These are the activations of a small neural network, seen along a few directions. Each row is one input.
In each table, some parts of the input vary, and every possible input appears once, in random order.
Descriptions start from the smaller parts, as in this example, which fits no table here: one of 6 places along a line, together with either a single point or one of 11 places along a line or (one of 3 separate values, together with one of 8 places around a ring).
Shared parts are said once, and a part with two or three values counts as separate values.
(in the rows, 128 means zero)

Other details of the inputs shift rows strongly along three fixed directions, in all tables alike. That doesn't count.

Rows:
x1: [184  94  43 106  98 149 110  50  62 158 134 184 167  88]
x2: [214  87  24 108  98 142 113  26  26 166 132 192 175  64]
x3: [ 85 125 114 106 129 135 117 136 177 126 161 181  92 175]
x4: [145 172 187 172 129 101 129 160 110  91 106  69 135 120]
x5: [122 119 101 108 133 149 151 121 164 109 107 126 120 143]
x6: [140 107 148 118 149 170 173 113 148 111  92  92 105 131]
x7: [ 95 216 111 154  97  56  89 182 160  68 166 177 152 143]
x8: [146  93 117 108 133 151 152 118 131 151  83  79 110 146]
x9: [171 159 174 170 123 108 121 143  69 101 103  69 150  87]
x10: [117 193 163 152 109  91  90 155 129  81 158 138 157 109]
x11: [ 87 208 165 144 110  80  87 171 160  71 184 152 148 123]
x12: [109  90 137 106 129 156 110 107 136 150 142 130 114 143]
x13: [131 103 125 111 148 157 165 117 150 121  87  72 114 140]
x14: [130  97 159 118 156 159 156 108 122 131 111 105 100 140]
x15: [159 147 188 168 126  95 111 148  62 118 107  85 131 102]
x16: [104  90 135 101 131 156 136 131 149 146 120  74 121 156]
x17: [ 67 129  97 119 135 129 124 176 221 184 190 220 163 135]
x18: [ 76 138  93 130 146 133 160 187 226 185 147 196 122 151]
x19: [146 150 194 168 128  87 115 152  70 116 114  77 127 106]
x20: [161 152 146 167 105  80 109 153  78 134  96  66 145 126]
x21: [141 160 134 155  95  76  92 161  90 126 124 100 152 121]
x22: [210  99  63 130 122 149 144  39  33 138 116 214 134  77]
x23: [123  95 132 111 139 173 142 121 141 122 103  73 137 136]
x24: [146 147 200 164 125  92 103 135  68 123 119  74 140  97]
x25: [118  96 143 104 142 175 130 113 148 126 111  67 147 134]
x26: [144 101  91 115 119 142 114  95  97 146 141 177 117 121]
x27: [122 100 162 115 151 155 161 124 147 124  99 110  85 149]
x28: [ 85  99 147  99 133 147 111 120 161 144 157 126 107 155]
x29: [ 91 151 101 105 129 116 136 127 175  98 169 231  88 149]
x30: [ 87 115 107  99 127 135 111 127 159 131 173 184 100 155]
x31: [103 135  83 102 122 111 123 122 163 125 162 216  87 154]
x32: [125  88 139 151 164 161 177 162 158 216  94  87 142 130]
x33: [100 138 122 105 140 147 159 127 190  90 142 158 100 147]
x34: [116  89 149 115 149 152 142 116 136 152 115  92  90 159]
x35: [110 105 164 110 152 180 156 122 156 110 123  81 116 135]
x36: [117 143  58 100 108 112 127 120 154 124 149 200 116 147]
x37: [124 177 166 156 109  79  82 146  97 103 155 156 144 107]
x38: [127 101 129 113 150 165 156 111 142 124 100  71 129 143]
x39: [107  81 146 139 161 165 168 173 174 212 112  91 144 129]
x40: [103 100 146  99 145 171 133 114 160 125 121  67 142 139]
x41: [110 220 136 161 109  61 104 168 142  64 172 180 140 123]
x42: [211  94  42 123 115 135 137  48  44 159 106 204 114  87]
x43: [168 176  97 163  95  56  95 136  66 125 130 141 155 110]
x44: [153 153 157 166 118  91 114 150  80 109 100  48 160 101]
Each input here is: one of 4 places along a line, together with either a single point or (one of 2 separate values, together with one of 5 places around a ring).
Q: The inputs of x30 and x34 match in every part but the place on the line of 4. If x16 is changed in the same way as x30 into x34, which row does it become?
A: x43
Q: Change only the choice among 2 separate values in x35. List by row number the other rows that result.
A: x9

Rows:
x45: [138 135 165 149 132 117 123 135  94 114 115  81 132 126]
x46: [192 120 118 161 128 104 141 117  63 166  87 101 140  84]
x47: [101 185 102 137 109  84 108 155 149  88 167 205 123 147]
x48: [142  95 117 117 129 155 132 111 122 161 114 117 139 118]
x49: [ 21 220 148 108 105  84  87 198 252  32 203 185 118 182]
x50: [134 139  47 116 116 121 123  96 123 135 176 240 150 104]
x51: [120 135 172 134 119 114 105 148 123 120 119  80 122 136]
x52: [118 175 110 136 101  82  88 134 119 101 177 217 131 118]
x53: [124 102 123 118 132 159 132 126 143 150 120 114 140 132]
x54: [ 68 152 191 129 129 115 110 185 178  94 136  63 117 177]
x55: [144 132 165 143 129 106 117 125  90 126 117  89 122 115]
x56: [105 167 200 142 135 110 126 162 152  74 122  66 121 134]
x57: [175 119 136 155 130 110 130 116  69 161 105  95 147  85]
x58: [182 127 120 161 131 106 144 125  71 157  91  94 143  95]
x59: [167 129 129 162 133 114 144 139  88 150  92  93 144 107]
x60: [175 156  69 152  99  87 102 106  69 144 155 226 164  71]
x61: [111  73 114  84 148 202 150  85 154 134 137 153 108 148]
x62: [148 124 138 141 124 112 119 131 104 152 110  86 145 110]
x63: [ 94  77  95  77 146 192 153 102 186 151 138 136 122 157]
x64: [118  76 102  88 147 197 162  91 159 137 120 156  97 155]
x65: [110  77 110  83 146 189 158  96 168 141 124 156  88 158]
x66: [146 103 123 118 137 140 146 103 114 138 108 121 103 129]
x67: [124 179  89 138 106  76 109 135 123  98 163 208 124 129]
x68: [107 109 144 109 129 158 123 127 148 120 128 107 119 151]
x69: [132 133 160 154 133 120 126 155 119 145 117  94 144 118]
x70: [114 137 168 129 123 108 108 145 129 117 124  77 119 140]
x71: [ 85 148 182 128 128 109 110 168 159 102 133  63 117 164]
x72: [150 156 161 149 131 110 142 139 118  90  95  82 120 117]
x73: [146 100 116 128 142 157 148 109 111 153 116 117 144 113]
x74: [115  72  86  86 144 198 155  93 162 153 128 140 133 144]
x75: [127 138 171 143 134 108 121 139 107 115 123  78 123 131]
x76: [181 159  58 156  99  81 114 115  76 146 140 228 153  78]
x77: [108  77  96  93 151 195 168 114 183 160 123 156 111 152]
Q: Describe the family of inputs behind these rows.
A: one of 3 separate values, together with either a single point or (one of 2 separate values, together with one of 5 places around a ring)

Rows:
x78: [ 83 179 152 129 107  83 100 170 163  69 152 118 118 158]
x79: [ 87 178 152 148 115  67  91 177 146 124 173 151 143 127]
x80: [106  60 167 106 152 184 142 128 151 173 109  68 108 153]
x81: [176  99  78 129 135 174 165  89 101 145 104 164 147  97]
x82: [ 82 127 108 110 137 142 143 153 197 128 141 170 102 178]
x83: [175 105  70 119 135 144 160  75 104 154 111 160 136  91]
x84: [173 102  60 116 126 149 157  83  99 150 104 154 133 105]
x85: [156 143 196 159 124  98 114 143  74 114  96  61 115 118]
x86: [166  93  80 105 125 150 130  71 100 163 133 151 154  92]
x87: [ 81 178 171 135 124 116 106 173 172  64 155 127 128 155]
x88: [155 151 168 176 116 102 103 159  76 134 109  72 176  96]
x89: [102 124  69  85 117 156 121  91 157  97 167 227 106 160]
x90: [166 162 161 159 119  79 109 123  73 101 108  72 139  92]
x91: [118  74 158 118 163 179 173 133 156 165  87  77  89 152]
x92: [ 48 107 162  76 156 175 148 130 226 103 162 131  80 183]
x93: [152 143 175 170 144  93 145 158 102 145  97  67 125 108]
x94: [139 195  45 142  74  55  69 131  97 112 189 242 172  97]
x95: [138  83 132 122 134 160 128 115 112 164 107  89 132 139]
Q: Describe the family of inputs behind these rows.
A: one of 3 separate values, together with either a single point or one of 5 places around a ring
Q: The inputs of x83 and x86 match in every part but the choice among 3 separate values. If x82 is changed in the same way as x83 into x86, which row does it become?
A: x95
Q: Change only the choice among 3 separate values in x85. List by row number the other rows that result.
A: x80, x91
Q: List by row number the other rows that have the choice among 3 separate values in common with x92.
A: x78, x85, x87, x89, x90
